Each row below holds a small network's activations on one input, seen along a few directions.
Each table varies a few parts of the input and shows all the possible inputs, shuffled.
Descriptions start from the smaller parts, as in this example, which fits no table here: one of 8 places around a ring, together with either a single point or one of 9 places along a line or (one of 3 separate values, together with one of 4 places along a line).
Shared parts are said once, and a part with two or three values counts as separate values.
In the rows, zero is written as 128.

Other details of the inputs vary at random and push rows far along three fixed directions, the same in every table; ignore that.

Rows:
x1: [128 112  98 180  72  99 160 102 128 105  74 110 131]
x2: [159 107 133 157  82 146  73 141 155 160  94  79 141]
x3: [110  76 137 137 154 157  94 145 156 125 127  72 125]
x4: [144 119 166  96 154 146 196 148 104 154 166 192 105]
x5: [ 93  91 145  90 123 153  78 143 100 133 151 122 136]
x6: [197  90 150 173  95  85 212 167 129 135 135 123  74]
x7: [134 117 139 112 148 178  63 136 121 170 141 133 122]
x8: [ 94 186 119  83 150 131 132  95 102 121 131 156 176]
x9: [116  91 110  90 137 131  77 151 154 143 140 102 125]
x10: [167 143 122 156  89  92 118 122 141 122 116 127 112]
x11: [152 175 149 123 159 116 195 139 113 138 172 186  89]
x12: [125 104 141 118 102 157  70 136 137 158 115  94 157]
x13: [101 150  80  84 155 102 139 100 120 102 119 164 146]
x14: [ 98  94 111 114 101 146  85 126 155 140  95 102 154]
x15: [148 133 167 117 171 128 225 161 122 170 169 157 103]
x16: [137  63 146 174 106 160  87 123 142 127  92  83 144]
x17: [101 130 169  40 153 181  53 173 115 155 189 124 141]
x18: [ 92 169  88  93 164 104 153 105 136 116 123 138 151]
x19: [ 85  87 104 127 116 142  89 133 137 130 100  79 135]
x20: [175 124 111 170 105  85 208 121 146 134  77 142 128]
x21: [114  82 157 101 165 183 127 167 139 191 137 124 118]
x22: [122 196 146 128 156 122 178 112 111 141 154 166 123]
x23: [ 97 129  82 169 109 112 142  64 132  60  83 119 157]
x24: [133 156 173 105 148 130 183 119  79  81 188 169 133]
x25: [109 137  31 151 126 103 127  57 131  98  78 152 134]
x26: [137 115  92 134  85  98 136 106 137 104  99 143 137]
x27: [137  54 119 148  81 143  83 140 140 135  93  96 112]
x28: [ 88 116 121  81 190 170  64 152 137 164 164 137 113]
x29: [130 157 135 143 137 120 123 107 117  77 150 134 117]
x30: [ 94 140 113  91 141 114 142 134 143 128 146 115 143]
x31: [188 110 166 151 105 113 217 151 138 158  98 153 119]
x32: [161  98 161 180 110 161  99 138 140 129 113  82 129]
x33: [153 151 151  96 143 139 117 142 113 145 146 153 133]
x34: [104 183 134 100 154 128 110 117 129 135 130 137 144]
x35: [103 151  65 162 113 118 132  55 119 119  78 149 165]
x36: [149  98 150 191 113 149  76 129 157 126  99  71 117]
x37: [123  87 101 162 104 119 109 133 152 135  92  64 116]
x38: [201  58 173 136 108 140 146 174 148 178 104 142 100]
x39: [134 112 152 128 136 170  73 136 120 110 152 109 130]
x40: [169 101 178 167 128 117 236 156 125 111 137 132 108]
x41: [105 201  77 105 143  97  97  73 120  94 118 156 145]
x42: [193 139 104 176 113  69 180 128 149 126 100 152 103]
x43: [171  65 171 111 124 157  94 167 133 183 118 132 126]
x44: [116  95 131  91 114 141  75 136 124 140 134 128 150]
x45: [ 96 138 117 114 139 126 130  86  95  65 148 153 155]
x46: [102 127 139  94 129 159  59 144 102 128 156 105 131]
x47: [130 122 145 127 135 173 113 121 119 174 124 129 140]
x48: [152 154 161 117 135 142 136 145 123 159 131 136 143]
x49: [112  99 165  98 139 162  63 186 133 154 170  97  96]
x50: [ 80 156 110  93 149 109 127 137 110  97 172 136 117]
x51: [ 82 154 121  69 171 147 130 101  85 129 167 189 150]
x52: [ 82 145 101  93 175 119 136 104 116  64 169 135 132]
x53: [ 71 139 160  80 139 141 139 135  85 123 161 134 151]
x54: [163 159 158 116 142 130 198 121  83 141 165 192 117]
x55: [109 158 191  88 163 122 210 191 102 135 204 139 104]
x56: [139 118  80 188 117 104 113 102 152  75 103 107 115]
x57: [165  81 149 124  91 148  72 149 135 161 122 107 131]
x58: [126 175  70 159 126 107 102  64 126 113 101 150 121]
x59: [130 167  65 183  82  78 118  89 163 102  75 104 139]
x60: [123 113 135 134 111 136  56 140 127 134 131  94 106]
x61: [117 174 121 131 111 105 121 113 137 122 125 119 141]
x62: [ 70 180 130 103 147 119 131 133 110 106 158 119 127]
x63: [153  80 163 168 111 168  96 131 133 132 110  83 138]
x64: [154 125  64 148 124  81 131  99 151 116  84 132 125]
x65: [ 87 124 143 118 172 155 106 147 142 109 156  98 129]
x66: [131 106 104 167 139 149  95 135 167 173  96 102 115]
x67: [101 170 125 139 114 112 122 112 114 110 128 106 127]
x68: [ 85 174 134 124 163 131 134 117 125  80 155 123 133]
x69: [163  70 125 170 115 126 142 131 143 100 109 113 109]
x70: [129  92 150  93 141 145  76 189 156 164 158 108 108]
x71: [159 131 120 152  99  98 116 141 153 128 122 124 107]
x72: [132  92 102 147  98 106 137 128 126 110 108 116 111]
x73: [153 167 167 133 141 149 186 136 106 163 156 161 124]
x74: [185 154 162 131 138  98 182 161 131 143 144 166  93]
x75: [120 106 107  96 121 120 121 138 139 120 129 131 131]
x76: [122 158 150 128 113 132 143 137  99 124 144 114 133]
x77: [ 89 139 110  96 167 141  79 137 156 149 119 110 143]
x78: [177 127 124 148 143 100 214 132 126 144 141 168  89]
x79: [ 87 161 140 100 124 133 138 115  84 111 151 126 152]
x80: [119  95 151 111 106 148  98 145 136 160 122 111 156]
x81: [ 83 173  81 107 133 111 126  69 113 105  97 155 185]
x82: [ 79 133 140  74 163 147 146 115 100  72 174 161 138]
x83: [176  98 164 162 115 139 210 144 133 174 112 154 107]
x84: [197 118 157 175  71  96 193 136  95 121 129 140 104]
x85: [185 119 145 134 113 122 131 132 117 148 112 149 130]
x86: [110 182  61 178 126 104 127  71 145 116  86 134 132]
x87: [124 139 127 127 142 139  84 142 160 156 104 108 129]
x88: [190 131 181 175 127 108 198 160 128 103 160 144  80]
x89: [128 147  64 177  92  78 126 103 166 109  81 103 140]
x90: [ 68 157  75  96 128 104 139  96 132  95 117 131 166]
Each input here is: one of 2 separate values, together with one of 5 places along a line, together with one of 9 places around a ring.
Changing only the place on the line of 5 turns x33 into x39. The same change can be made to x41. Which row results?
Answer: x29
Changing only the place on the line of 5 turns x71 into x74. The same change can be made to x75. Which row results?
Answer: x13
Changing only the place on the line of 5 turns x22 into x36. The same change can be made to x4. Which row results?
Answer: x82
Which other rows does x52 become when the choice among 2 separate values takes its other values? List them by row number.
Answer: x3
A walk changes only the place on the ring of 9. It starts at x1 and steps to x19. List the rest of the walk in order.
Answer: x37, x55, x62, x67, x76, x79, x53
Which other rows does x86 become when the place on the line of 5 takes its other values? List them by row number.
Answer: x59, x62, x68, x87

Rows:
x91: [147 127 179  84 184 161 149 178 130 170 184 138 109]
x92: [ 98 197 124 112 140 122 163 100 101  92 176 163 130]
x93: [179  41 153 158 120 154  95 161 155 184  94 113  92]
x94: [167  41 154 127 122 173  77 180 156 187 102 109 102]
x95: [105 133 120 114 158 100 177 137 127  66 169 117 126]
x96: [ 70  97  55 154 112 114  75 100 165  70 106  76 130]
x97: [110 142 105 153 102 119  81  97 139 104  85 103 152]
x98: [ 75 139 185  65 181 198  68 161 118 146 178 111 129]
x99: [163 123 208 110 122 133 176 188  98 164 175 133 109]
x100: [ 89 154  50 124 136 107  60  82 141 103  92 131 140]
x101: [148 101 177  98 173 153 161 165 123 166 166 146 123]
x102: [152 140 177  86 151 111 185 172 115 149 168 175 104]
x103: [167 146  84 202  78  77 123  85 130  89  76 131 122]
x104: [143  48 168 144 124 138 138 201 143 144 147  68  84]
x105: [193 104 103 210  58  88 109 107 145 113  58 111 115]
x106: [179  80 164 137 137 156 109 178 152 182 126 119  77]
x107: [154 172 135 156 137 101 208 123 131 124 123 155 106]
x108: [192 139 155 150 137  98 201 156 134 149 144 152 112]
x109: [113  67 158  84 128 188  12 160 140 158 127  90 129]
x110: [148 134  80 207  70  99  99  86 149 107  83 112 133]
x111: [145 163 116 142 106  94 188  99  93  78 125 174 131]
x112: [167 146 149 154 126 105 205 108  98 102 145 157 135]
x113: [107 174 128 121 133 106 192  95  71  96 155 159 140]
x114: [ 32 164  84  61 174 154  83  95 123 106 125 140 172]
x115: [ 85 159 119  67 161 134 164 130  94 132 160 159 143]
x116: [108 148 111 106 135 125 170 119 123 125 145 168 137]
x117: [132 172 133 121 147 114 198 129 124 131 167 172 107]
x118: [ 38 171  74  54 164 128  74 101 113 122 139 128 164]
x119: [ 50 137 110  24 178 160  54 125 125 129 151 140 148]
x120: [123  98 163  91 144 172  50 160 135 153 150  94 147]
x121: [181 149 190 172 110 106 200 155 120 131 138 144 108]
x122: [ 75  49 152 108 156 178  45 183 169 129 132  48 113]
x123: [103 111  47 160 114 119  81  73 135 129  65 103 144]
x124: [132 130  54 179  98  96  92  94 147 135  67 100 131]
x125: [ 58 183  92  74 175 155  62  86 108  88 160 121 165]
x126: [166 132 185 130 101 121 199 152 117 135 164 156 115]
x127: [156  68 178 134 126 165  94 157 121 154 131 120 106]
x128: [170  69 164 157 111 146  97 176 174 189  87  92 110]
x129: [140 134 190 105 127 146 195 161 100 134 187 168 122]
x130: [ 83 107 115 110 153 169  20 139 165 162 102  88 140]
x131: [127 127 103 143 112 116 123 108 156 130  78 118 139]
x132: [ 63 187  81 104 121 110 100  74 114  78 139 145 167]
x133: [133  99 118 118 116 134 109 140 140 167 106 105 126]
x134: [184 104 111 182  77 111 118 104 147 118  81  99 141]
x135: [102 110 143  58 180 176 101 157 128 156 161 133 149]
x136: [147 158 154 111 137 122 198 127  93 102 166 163 146]
x137: [ 94 130 177  58 181 182  61 167 116 148 194 116 147]
x138: [162 165  91 145 116  72 205  91 131 101 108 158 143]
x139: [200 109 152 186  96 122 140 141 130 134 110 123  86]
x140: [132 174 127 152 109 102 201  97 102  82 117 159 145]
x141: [168  51 172 174  96 168  95 154 146 171 119 101 108]
x142: [118 125  37 153 113 106  50  75 166 115  59  95 163]
x143: [158 141  90 182  65  84 154  85 117 103  80 115 136]
x144: [136 179  96 154 117  77 192 103 132 112 131 171 124]
x145: [ 39 179  92 100 155 136  94  60 100  72 125 138 174]
x146: [ 38 165  58  90 159 129  98  63 121  98 132 156 163]
x147: [ 87 184 143  84 153 125 140 130  82 116 181 145 140]
x148: [175  80 124 176  86 121 112 148 174 173  90 110 110]
x149: [111 174 109 102 128  96 194 105 123 112 148 177 138]
x150: [146 146 141 155 136 101 216 116 121 125 116 164 121]
x151: [127  96 103 139 131 157  62 137 150 175 101  82 110]
x152: [166 100 102 191  68 119 126 110 122 127  75 100 130]
x153: [141 139 213  90 157 162 169 188  88 165 204 134  97]
x154: [157  71  94 198  91  86 133 131 160  81  84  87  91]
x155: [165 140 198 132 113 121 202 154 115 130 144 145 120]
Changing only one part turns x142 into x148. The same change can be made to x108. Which row results?
Answer: x144
Changing only one part turns x113 into x145. The same change can be made to x104. Which row results?
Answer: x122
Describe the family of inputs behind these rows.
Answer: one of 5 separate values, together with either a single point or (one of 2 separate values, together with one of 6 places along a line)
Which other rows does x118 become when the choice among 2 separate values takes its other values? List them by row number.
Answer: x99
List by row number the other rows that have the choice among 5 separate values in common with x154.
Answer: x93, x94, x100, x102, x103, x105, x106, x109, x111, x119, x127, x139
Which other rows does x137 become when the choice among 2 separate values takes its other values? List them by row number.
Answer: x108
